A small network was shown many inputs. Here are its activations along a few directions, one row for each input.
Each table varies a few parts of the input and shows all the possible inputs, shuffled.
Descriptions start from the smaller parts, as in this example, which fits no table here: one of 3 separate values, together with either a single point or one of 9 places along a line or (one of 4 places along a line, together with one of 5 places around a ring).
Shared parts are said once, and a part with two or three values counts as separate values.
In the rows, 128 means zero.

Table:
row 1: [107 165 225 163 180 141 149 134 147  97  92 155 131]
row 2: [ 90 186 170 132 131 192 115 145 130 129  49 179 145]
row 3: [156  79 157  99 161 164 171 161 152 152 135  91 153]
row 4: [122  92  43 169  64 103 107 137 129 168 164 127 128]
row 5: [190 191 130  97 188 173 160 102 159  42 187  96 138]
row 6: [156  78  90 163  82  68 137 126 162 170 184 120 109]
row 7: [179 214  68  76 140 217 124 134 145  79 131 103 150]
row 8: [218 194 113  83 175 184 161 117 164  89 157 105 134]
row 9: [ 73  75 157 100  98  96 189 134  98 144 188  70 124]
row 10: [153 125 171 130 101  41 160 148  64  75 133 135 112]
row 11: [123 103 198  90 125 143 170 146 107 119 176  47 149]
row 12: [ 98 183 165 127 132 209  84 144 111 126  17 143  83]
row 13: [128 156 159 183 104  58  84  59 162 166  93 160 138]
row 14: [126 171 211 136 148 148 142 154 160 133  59 154 129]
row 15: [107 149 173 211 136  51  92  40 151 128 126 160 139]
row 16: [140 120  91 112  96 110 121 146  89  92  92 205 135]
row 17: [195 206  61  85 159 237 104 126 116  82 100  73  85]
row 18: [120  81 174 104 157 149 159 154 156  98 162  72 157]
row 19: [ 75  62  82 102 153 124 151 171 137 184 149 131 149]
row 20: [103 192 251 140 132 131 150 133 106 110 102 122 124]
row 21: [189 220 152  90 143 147 161 133 115  61 175  30 131]
row 22: [137  83  39 167  81 130  86 112 103 170 147 114  64]
row 23: [137  93 126 179  82  55 156  96 101 151 230  97 101]
row 24: [ 70  64  71  81  94 179 120 137 105 161 114 102  84]
row 25: [121  93 114  95 141 207 142 156 122 147 126 113 172]
row 26: [133  84  54 168 118  79 108 140 146 183 189 147 129]
row 27: [ 94 170 111 197  92  86  57  82 128 167  62 155 157]
row 28: [ 78  49 132 124 148 107 187 135 139 131 178 105 132]
row 29: [147 102 150 132 129  55 147 140 115  51 131 173 121]
row 30: [106  51 116 109 135 117 189 149 143 178 148 114 129]
row 31: [121  93 113  72 121 226 101 148 114 134 100  79 107]
row 32: [126  76 106 179  95  57 135 112 158 122 214 111 112]
row 33: [108 161 110 184 108 122  33  39 102 168  58 160  92]
row 34: [173 105 136 107 113  74 148 138 120  95 113 197 118]
row 35: [ 62  69  74  93  96 155 150 153 121 166 135 125 148]
row 36: [143 116 102 100 131  81 111 158 115  99 114 214 137]
row 37: [190 205  79  76 193 192 125 137 162  95 156 123 153]
row 38: [124  90 125  84 177 178 132 167 148 155 147 123 173]
row 39: [102 178 177 140 185 160 116 165 147 145  63 181 147]
row 40: [148 116  85 108  98 126  90 145  69  89  59 168  71]
row 41: [106 175 195 199  91  32  93  55 110 145 124 114 131]
row 42: [103 162 123 187 141  70  58  71 146 178  97 186 156]
Q: The inputs of row 18 and row 25 match in every part but one. If row 5 is changed in the same way as row 18 into row 25, which row does it become?
A: row 7
Q: What do these inputs look like to the network?
A: one of 6 places along a line, together with either one of 3 separate values or one of 4 places along a line
Q: Which other rows does row 40 become when the choice among 3 separate values takes its other values? List them by row number.
A: row 12, row 33
Q: Which other rows does row 39 become when the choice among 3 separate values takes its other values? List them by row number.
A: row 36, row 42
Q: A walk changes only the place on the line of 4. It starts at row 6 and steps to row 30. List the rest of the walk in order.
A: row 3, row 8

Table:
row 43: [106 127 165 158 121  98 131 109 129 145 133 122 133]
row 44: [101 100 136 141 120 105 115 130 119 149  94 171 125]
row 45: [169 159 117  31 172 243 161 182 138  74 136  68 147]
row 46: [132 130 102 155 106  90  93 107 115 130 104 162 114]
row 47: [135 101  87 132 103  98 127 124 122 124 161 127 116]
row 48: [112  88 113 129 119 133 140 126 125 160 155 110 122]
row 49: [101 119 130 151 121 126 104 110 123 164  96 142 120]
row 50: [141 135 139 162 110  61 123 107 118 117 141 141 121]
row 51: [119 139 108 158 115 113  88 104 134 150 105 148 126]
row 52: [102  71 117 119 119 108 146 149 127 138 151 133 135]
row 53: [160 201 128  60 176 246 137 170 129  85  84 111 134]
row 54: [133 142 146 165 120  84 122  99 135 140 143 130 130]
row 55: [105 108 170 151 120  78 144 129 125 131 131 150 138]
row 56: [133 105  93 135 116 120 129 116 135 151 163 117 122]
row 57: [170 194 169  72 181 218 158 157 146  63 123  89 137]
Q: The inputs of row 57 and row 45 match in every part but one. If row 54 is changed in the same way as row 57 into row 45, which row does it become?
A: row 56
Q: What do these inputs look like to the network?
A: one of 3 separate values, together with either a single point or one of 4 places along a line
Q: Which other rows does row 56 become when the place on the line of 4 takes its other values? List them by row number.
A: row 47, row 48, row 52
Q: Which other rows agree with row 53 in the choice among 3 separate values? List them by row number.
A: row 44, row 46, row 49, row 51

Table:
row 58: [186 239 167  92 165 184 119 143 121  51  66 131 134]
row 59: [153 113  43  98 120 160  99 145 130 118 113 158 114]
row 60: [ 73  54 104 202  72  38  85 100 122 207 106 214 116]
row 61: [110  70  50  75 144 220 115 164 135 178 107 134 116]
row 62: [ 93  48 181 178  95  12 173 116 126 143 200 135 133]
row 63: [130 202 167  71 193 251 141 163 136 100  67 106 141]
row 64: [129  81 124  46 162 189 206 178 128 118 188  50 148]
row 65: [180 113 122  77 146 136 193 160 134  74 209  84 132]
row 66: [ 92 180 217 201 126  62 103  98 126 125  67 186 137]
row 67: [145 222 178 168 131 120  80  82 129 106  75 124 130]
row 68: [134 104 131 153 102  70 155 101 126 127 217  68 126]
row 69: [112 109  52 177  80  94  67  85 122 189 122 147 110]
Q: What do these inputs look like to the network?
A: one of 3 separate values, together with one of 4 places along a line
Q: The inputs of row 60 and row 62 match in every part but the choice among 3 separate values. If row 61 is changed in the same way as row 60 into row 62, which row does it become?
A: row 64
Q: Which other rows does row 59 become when the choice among 3 separate values takes its other values? List them by row number.
A: row 58, row 65
